A small network was shown many inputs. Here are its activations along a few directions, one row for each input.
Each table varies a few parts of the input and shows all the possible inputs, shuffled.
A made-up example of a description, with smaller parts first: one of 6 places along a line, together with either a single point or one of 9 places along a line or (one of 3 separate values, together with one of 5 places around a ring).
Shared parts are said once, and a part with two or three values counts as separate values.
In the rows, zero is written as 128.

A family of inputs:
row 1: [178 153  96  48 142 153 195 112 137 202 131 156  83 133 105 124  70 146]
row 2: [132 102 130 203 118 109 106 165 170  60 123 139 172 141 186 146 125  91]
row 3: [191 169 118  89 140 205 214 126 125 167 150 163  98 119 101 124  91 158]
row 4: [131  73 173 193  72  92  76 145 123   8  96 131 187 172 170 112 113 104]
row 5: [167 164 100  80 166 223 204  99  92 134 121 160  84 122  73 139  64 192]
row 6: [162 142  76  81 148 164 173 114 124 212 144 171  96 128 106 143  79 132]
row 7: [145  98 196 105 107 175 147 173 136 144 193  69 135 166  94 120 113 219]
row 8: [151 175  95  83 167 183 164  64 118 223 149 157 133  78  76 138 180 136]
row 9: [169 171 115  78 130 213 203 125 104 144 124 150  94 126 100 122  82 193]
row 10: [117  83 166 211 107 105 126 197 153 102 122 133 152 114 183 129 145 103]
row 11: [177 165 105 124 144 213 192 122 115 180 162 183 110 113  97 138  97 149]
row 12: [150 158  86 108 168 230 174  91  74 149 132 183  93 122  72 160  69 186]
row 13: [ 79 140 116 173 144  54  83 123 170  88 153 117 183 115 160 139 222  82]
row 14: [155 143  77  39 167 170 186  87 103 167 101 149  68 136  79 146  42 177]
row 15: [127  87 167  64 102 136 123 176 146 166 177  53 114 173  82 138  96 189]
row 16: [ 98  92 102 164 123  66  71 159 194  96 108 129 134 170 183 139 104  65]
row 17: [124 166  84  74 190 209 160  27  84 188 117 155 113  86  50 161 151 172]
row 18: [127 119 166  82 111 134 116 130 144 161 201  39 137 115  63 120 190 207]
row 19: [101 177 100 201 161  55  70 114 131  86 117 126 171 149 166 147 222  58]
row 20: [157 139 110 226 127 106  79 152 129  56  88 149 154 171 191 156 124  68]
row 21: [ 73 113 155 168  83  37  61 101 124  31 137 107 185 150 138 112 208  97]
row 22: [137 134  59  68 171 178 158  82  86 179 114 170  78 136  81 164  49 168]
row 23: [157 157  94  37 128 160 182 112 117 179 104 140  79 138  99 126  60 178]
row 24: [123 128  83 191 135  62  48 145 155  92  73 138 118 202 189 145 104  43]
row 25: [ 70 115 172 179  96  44  79 122 124  80 164  72 178  97 140  89 193  94]
row 26: [174 181 107  55 164 178 193  68 134 204 138 134 119  76  76 117 177 144]
row 27: [117  76 196 199  80 103 101 159 123  57 128 101 174 132 176  95 104 102]
row 28: [ 85  66 164 163  82  67  72 162 145  85 115  85 136 155 168  96  87  68]
row 29: [ 88  83 178 158  92  73  74 198 128 110 104 118 101 124 207 101 122  75]
row 30: [ 91  76 140 177 113  62  96 194 180 137 107 122 122 132 170 118 122  75]
row 31: [ 75 123 147 185 133  45  97 160 156 133 149 110 167  76 148 114 234  93]
row 32: [ 95  69 147 156  71  53  42 141 148  42  82 119 147 202 157 111  91  73]
row 33: [ 75 130 181 170 111  53  76 168 105 103 150 103 145  63 183  94 229  96]
row 34: [148 181 104  41 144 186 178  63 109 185 113 121 108  88  75 128 164 185]
row 35: [144 173 100  44 184 200 182  29  98 179 105 133  99  86  48 147 143 186]
row 36: [117  90 205 195  88 113 106 203 104  77 116 128 138 103 217 108 141 102]
- Changing only one part turns row 3 into row 1. The same change can be made to row 10. Which row results? => row 30
- What is each input in this table made of? => one of 3 separate values, together with either a single point or one of 5 places along a line or one of 6 places along a line
- List by row number the other rows that have the choice among 3 separate values in common with row 18. => row 8, row 13, row 17, row 19, row 21, row 25, row 26, row 31, row 33, row 34, row 35
- Which other rows does row 22 become when the place on the line of 5 takes its other values? List them by row number. => row 1, row 6, row 14, row 23

A family of inputs:
row 37: [144 161  84  85 167 126 146  89 125 152 119 139 105 153 106 146 107 130]
row 38: [138 149  95 117 172 169 146  83 112 158 134 166 121 112 115 152 128 121]
row 39: [149 175 119 113 142 173 163  93  80 139 130 151 124  80 125 126 155 145]
row 40: [156 164 140 107 117 199 152 118 121 158 160 104 132  99  81 121 161 182]
row 41: [175 116 118 110 123 180 174 176 133 151 100 165  75 156 153 133  16 142]
row 42: [ 98  93 146 119 101  62  85 124 146 112 128 104 140 151 137 106 130  91]
row 43: [123 131 170 170 113 109 123 170 154 103 179  96 163 116 146 113 179 127]
row 44: [101 117 117 180 137 105  85 128 141 114 115 157 143 122 160 140 160  77]
row 45: [112 139 149 177 115 104 125 144 130  93 115 149 148  87 166 106 185  94]
row 46: [114 127 128  81 139 157 140 122 115 167 140  90 108 108  77 137 137 192]
row 47: [121 125 112 143 125  66  83 125 142 103  97 131 140 169 154 138 142  91]
row 48: [126 120 103  73 144 125 166  89 147 164 122 104 123 129  61 128 100 156]
row 49: [145  82 149 175  92 141 111 170 115  52 101 145 129 187 169 132  36 124]
row 50: [ 91  92 162 142 104  76  93 162 132 124 150  91 142 122 141 115 158 122]
- What is each input in this table made of? => one of 2 separate values, together with either a single point or one of 6 places around a ring
- Changing only the choice among 2 separate values turns row 47 into row 37. The same change can be made to row 44. Which row results? => row 38
- Which other rows does row 48 become when the choice among 2 separate values takes its other values? List them by row number. => row 42
